These are the activations of a small neural network, seen along a few directions. Each row is one input.
Each table varies a few parts of the input and shows all the possible inputs, shuffled.
Descriptions start from the smaller parts, as in this example, which fits no table here: values(3) and (point or line(11) or (line(4) and ring(8))).
Shared parts are said once, and a part with two or three values counts as separate values.
In the rows, 128 means zero.

Other details of the inputs vary at random and push rows far along three fixed directions, the same in every table; ignore that.

Rows:
x1: [117 116 170 115  74 115 111  94 157  78 151]
x2: [119 109  78 146 147 123 145 110 121 127 114]
x3: [165 156 136 130 120 127 137 152 121 125  70]
x4: [127 123 107 134 106 118 131 108 132 109 120]
x5: [136 137 155 127 116 128 116 132 139 120 145]
x6: [132 141 135 125 165 140 126 151 117 160 143]
x7: [122 134 220  82  94 126 101 123 143 111 156]
x8: [111 113  73 150 128 125 132 105 129 119 151]
x9: [119 133 123 132 137 130 117 137 130 144 167]
x10: [150 151 155 122 132 133 115 161 128 144 115]
x11: [131 117 116 122 106 118 145 110 127  95  67]
x12: [125 133 118 137 164 135 133 145 116 159 139]
x13: [148 154 167 121 122 129 117 150 131 134 135]
x14: [124 127 120 128 150 131 134 135 120 143 133]
x15: [118 108  93 148 126 126 127 109 137 121 150]
x16: [119 133 207  95 104 118 110 122 144 119 152]
x17: [117 120 120 127 151 129 128 128 126 139 154]
x18: [139 144 165 109 134 135 124 147 121 141 115]
x19: [127 132 118 131 164 137 131 145 116 157 141]
x20: [130 142 135 130 163 142 126 150 114 163 141]
x21: [126 132 115 137 167 133 132 144 118 156 141]
x22: [127 140 161 116 145 136 122 149 120 156 153]
x23: [106 112 130 125 127 122 123 106 136 115 153]
x24: [140 148 163 116 139 135 126 152 118 148 112]
x25: [132 135 133 139 136 131 123 139 132 140 161]
x26: [159 151 133 129 119 134 138 153 125 132  69]
x27: [133 143 184 105  98 119 107 134 142 122 141]
x28: [145 148 164 109 144 130 124 154 123 143 113]
x29: [123 120 101 138 146 135 136 126 115 139 124]
x30: [120 110 130 115 106 122 132 102 130 106 119]
x31: [110 112 105 136 142 126 130 110 129 124 143]
x32: [152 150 145 120 113 125 124 148 126 124  84]
x33: [117 116  88 144 147 133 142 120 115 137 122]
x34: [125 115 121 129 100 118 124 110 141 105 120]
x35: [110 105  74 151 130 128 128 109 133 120 148]
x36: [127 109  98 127 103 118 153 103 123  94  65]
x37: [ 98 114 178 104 107 119 105  97 151 102 180]
x38: [132 113  99 135  90 114 141 109 136  88  71]
x39: [122 129 140 121 152 132 124 136 125 152 159]
x40: [119 115  86 148 136 132 125 121 129 129 142]
x41: [119 111 129 117 113 115 133 103 136 104 119]
x42: [109 110 130 118 120 130 123 106 130 116 154]
x43: [139 128 105 133  94 116 139 113 130  93  73]
x44: [105 121 170 112  92 129 102 101 158 105 188]
x45: [104 108 173  98  81 118 115  88 147  84 143]
x46: [101 110 174 104  84 113 116  88 151  84 142]
x47: [127 124 106 132 147 135 139 133 114 142 119]
x48: [132 134 123 131 151 138 132 142 113 149 122]
x49: [140 125 113 141 117 125 131 131 132 116  99]
x50: [105 104  97 136 130 129 134 102 124 120 142]
x51: [116 108  79 156 129 127 134 107 133 116 152]
x52: [129 129 119 145 141 132 123 130 131 143 168]
x53: [136 119  98 135 113 117 154 115 121 101  43]
x54: [142 146 152 121 116 132 128 146 135 135 118]
x55: [153 150 159 126 132 133 117 161 130 142 117]
x56: [150 160 156 121 129 131 118 157 125 143 121]
x57: [128 132 127 126 156 138 130 141 116 159 146]
x58: [159 141 120 138 123 128 136 151 124 126  68]
x59: [140 142 149 124 119 132 124 139 136 138 129]
x60: [151 141 139 132 126 128 127 154 129 134 103]
x61: [148 140 150 112 127 124 134 143 123 124  80]
x62: [148 139 140 121 123 125 143 140 116 130  64]
x63: [122 121 106 134 102 117 133 108 134 103 122]
x64: [139 139 158 109 130 132 130 147 119 139 115]
x65: [ 98 113 177 103 101 125 105  96 144 105 180]
x66: [144 132 128 123 111 116 152 131 121 109  43]
x67: [137 136 121 143 149 134 124 153 127 153 148]
x68: [113 107  78 150 131 129 126 112 132 122 146]
x69: [142 137 138 136 123 129 124 139 132 127 130]
x70: [130 112 112 126  99 117 147 102 124  96  66]
x71: [138 142 141 123 117 125 122 143 129 130 117]
x72: [114 122 132 122 143 129 128 127 128 138 157]
x73: [148 152 138 128 131 129 124 153 123 141 119]
x74: [139 140 160 121 109 122 120 129 137 122 140]
x75: [154 142 137 116 130 132 140 149 111 132  66]
x76: [139 144 121 141 147 134 129 148 122 151 152]
x77: [128 130 113 131 161 141 132 144 111 158 143]
x78: [132 121 116 124 120 127 142 122 120 115  85]
x79: [118 121 124 135 113 123 122 110 139 112 164]
x80: [117 122 131 121 145 127 127 128 129 137 156]
x81: [125 129 125 127 162 134 125 140 122 151 154]
x82: [111 110  78 150 126 134 135 107 135 122 149]
x83: [117 125 112 137 155 138 131 132 117 150 146]
x84: [101 104  86 142 136 128 140 102 124 123 141]
x85: [105 104  86 142 141 122 140 103 127 120 139]
x86: [130 142 135 131 166 138 126 151 117 162 140]
x87: [111 112  77 148 129 128 126 110 129 122 148]
x88: [140 143 110 147 156 137 127 150 119 155 151]
x89: [129 138 119 139 147 143 122 144 129 156 162]
x90: [114 119  97 140 128 129 120 115 131 124 152]
Description of these inputs: line(6) and (point or ring(6) or (values(2) and line(4))).
Question: The inputs of x87 and x27 match in every part but the line(6) part. If x29 is changed in the same way as x87 into x27, which row does it become?
Answer: x70
Question: The inputs of x73 and x63 match in every part but the line(6) part. If x68 is changed in the same way as x73 into x63, which row does it become?
Answer: x38
Question: Change only the values(2) part in x11. List by row number the other rows that result.
Answer: x46
Question: Start at x7 and move only the line(4) part, one step at a time. The first step leads to x18. Which rows follow, in order?
Answer: x6, x28

Rows:
x91: [120 105 131 102  58 126 154  67 138  87 105]
x92: [147 140  98 161 203 166 131 165 127 172 133]
x93: [129 140 209  72 148  82 144 155 143 131  71]
x94: [175 157 179  71  72 114 122 129 126  86  45]
x95: [ 81  89 140 127  97 110  62 103 156 104 215]
x96: [120 163 196  88 127 136  65 168 142 153 154]
x97: [114 134  36 144 117 107 136  97 123 101 119]
x98: [125 101 157 118  95 128 140  63 132  57 133]
x99: [116 115 126  96  74 112 108  82 160  69 151]
x100: [157 137 191 120 106 128 126 158 138 161 171]
x101: [159 167 141 142 156 133 157 140  87 131  89]
x102: [ 79  80  95 129 175  77 150 108 148 125 157]
x103: [155 132 132 114 134 166 159 160  88 157  64]
x104: [112 115  54 147 103 127 183  81  87 110  92]
x105: [119  81  70 155 142 151 153  81 111  82  94]
x106: [137 177 197  84 124 123 101 149  98 137 175]
x107: [ 79 125 145 112  86 123 130  70 134 124 215]
x108: [177 146 182 105  96 105 102 160 138 115 124]
x109: [109 139 106 138 178 170 124 156  99 217 151]
x110: [117  96 148 135  88 120 120  94 177  59 125]
x111: [115 104  75 119 137 136 122  90 105 108 179]
x112: [200 136 189 133  77 100 147 135 146  73  25]
x113: [102 103  41 134 121 129 116  93 112 105  72]
x114: [ 88  97  84 176 148 131 114 104 155 115 157]
x115: [ 88 122  78 158 114 116 147 103 139 138 202]
x116: [162 164 173 128 161 144 126 154 142 149 146]
x117: [ 95  97  46 151  97 137 153  95 132 117  58]
x118: [121 129 104 131 180 178 133 155 106 207 177]
x119: [116  86 153 152  70 102 112  85 161  57  83]
x120: [135 149  97 172 163 130 145 166 105 203 194]
x121: [128 148  76 150 182 138  98 189 118 180 129]
x122: [123  99  26 136 114 131 133 103 133  85  65]
x123: [160 149 100 155 203 157 145 143 106 174 141]
x124: [129 158 213 118 138 143  93 155 150 142 125]
x125: [ 96  99 127  97  77 122 100  83 118  66  93]
x126: [160 155  95 194 189 121 145 164 108 170 149]
x127: [179 127 117 147 117 138 157 181 115 155  38]
x128: [154 157 194 106 103 131 133 166 148 155 147]
x129: [139 135 194  89  61 137 142 132 106 106   8]
x130: [147 152 158  91 150 151  94 167 115 157 136]
x131: [ 79  88 146 119  87 137 112 100 172 115 221]
x132: [175 145  47 149 133 144 191 150 107 154  16]
x133: [112 146 193 115 110 138 104 169 148 168 150]
x134: [149 170  91 184 192 127 148 167 120 168 147]
x135: [119 129 201 124 108 133  96 163 139 172 167]
x136: [129 146 223 110 142 151 100 145 115 136 127]
x137: [ 73  80  87 114 185  92 156  85 124 130 147]
x138: [162 172 153 131 133 102 105 178 115 154 154]
x139: [178 120  45 160 150 128 136 175 106 135  41]
x140: [163 166 181  95 116 117  99 173 146 131 148]
x141: [ 99  95  99 126 127 153 148  84 110 135 205]
x142: [114 105  88 168 151 128 133  96 159 110 200]
x143: [138 169 109 161 200 144 140 142 100 180 167]
x144: [113 126  61 171 128 114 157  77 137  90 119]
x145: [131 172  88 131 184 135 115 152  91 185 185]
x146: [109  79 157 150 115 126 100  95 168  91 207]
x147: [158 176 176 100  48 107 163 134 132 104  22]
x148: [165 178 171  99  62  83 123 152 140  81  51]
x149: [138 154 177 129 163 151 108 152 119 159 102]
x150: [ 88  65 156 115 135  62 131  93 153 104 167]
x151: [136 145 180  97 126 132  80 175 153 135 174]
x152: [ 87  95 135 111  86 146 122  93 161 113 177]
x153: [135 110  74 122 208 102 195 147  75 144  18]
x154: [125  91  63 156 139 146 151  83 126  91  78]
x155: [ 84  89 144  91 112 143  84  87 129  93 222]
Question: The inputs of x141 and x91 match in every part but one. If x136 is changed in the same way as x141 into x91, which row does it become?
Answer: x149
Question: What is each input in this table made of?
Answer: line(5) and (point or (values(3) and line(4)))
Question: Change only the line(4) part in x112. List by row number the other rows that result.
Answer: x119, x126, x146
Question: Change only the values(3) part in x113. List by row number the other rows that result.
Answer: x109, x149
Question: Start at x138 and move only the line(5) part, one step at a time. The first step leads to x148. Which rows follow, in order?
Answer: x97, x145, x106

Rows:
x156: [141 113  87 138 129 120 166 116 116 109  52]
x157: [ 90 117 132 121 101 137  94  94 146 121 236]
x158: [152 144 113 147 167 139 144 155 110 162 121]
x159: [130 110  60 144 146 114 170 110 105 118  66]
x160: [ 83  98 117 126 132 133 128  83 135 122 199]
x161: [136 128 172  92  76 124 138 114 129  91  50]
x162: [146 161 225 105 112 114  83 163 160 130 175]
x163: [159 149 140 142 157 129 137 165 120 146  96]
x164: [113 105 192 101  83  98 115  96 166  70 116]
x165: [123 101  80 160 137 116 136 107 138 104 108]
x166: [146 151 120 136 165 157 130 164 103 178 128]
x167: [150 162 132 124 141 152 104 177 115 170 140]
x168: [102 102 100 113 119 130 128 102 118 111 110]
x169: [145 148 170  97 133 146 122 164 116 151  89]
x170: [ 96 105  52 164 142 141 136  97 125 138 191]
x171: [ 88  93  47 156 153 154 120  97 120 140 187]
x172: [ 89 118 226  71  75 109 105  83 151  89 186]
x173: [119 112  77 126 127 127 155 105 105 116  72]
x174: [114 111 116 124  86 135 115 107 138 103 124]
x175: [145 157 148 139 167 143 120 172 120 185 184]
x176: [125 109 128 139  97 105 122 108 157  87 112]
x177: [146 145 155 127 170 129 134 167 121 158 119]
x178: [ 90 106 101 137 114 142 113  95 136 128 204]
x179: [121 119 136 123  92 125 137  96 134  96 113]
x180: [163 159 130 142 144 124 126 171 126 145 113]
x181: [153 148 154 110  59 113 136 118 136  83  64]
x182: [150 126  45 163 123 120 158 119 117 115  77]
x183: [128 142 125 154 182 139 115 162 129 180 208]
x184: [146 154 185 108 158 116 128 168 121 152 116]
x185: [151 147 173 112 154 110 126 165 126 142  85]
Question: The inputs of x185 and x184 match in every part but one. If x165 is changed in the same way as x185 into x184, which row does it become?
Answer: x163
Question: What is each input in this table made of?
Answer: line(5) and line(6)
Question: Change only the line(5) part in x175. List by row number the other rows that result.
Answer: x156, x158, x159, x182
Question: Change only the line(5) part in x170. List by row number the other rows that result.
Answer: x160, x172, x179, x181
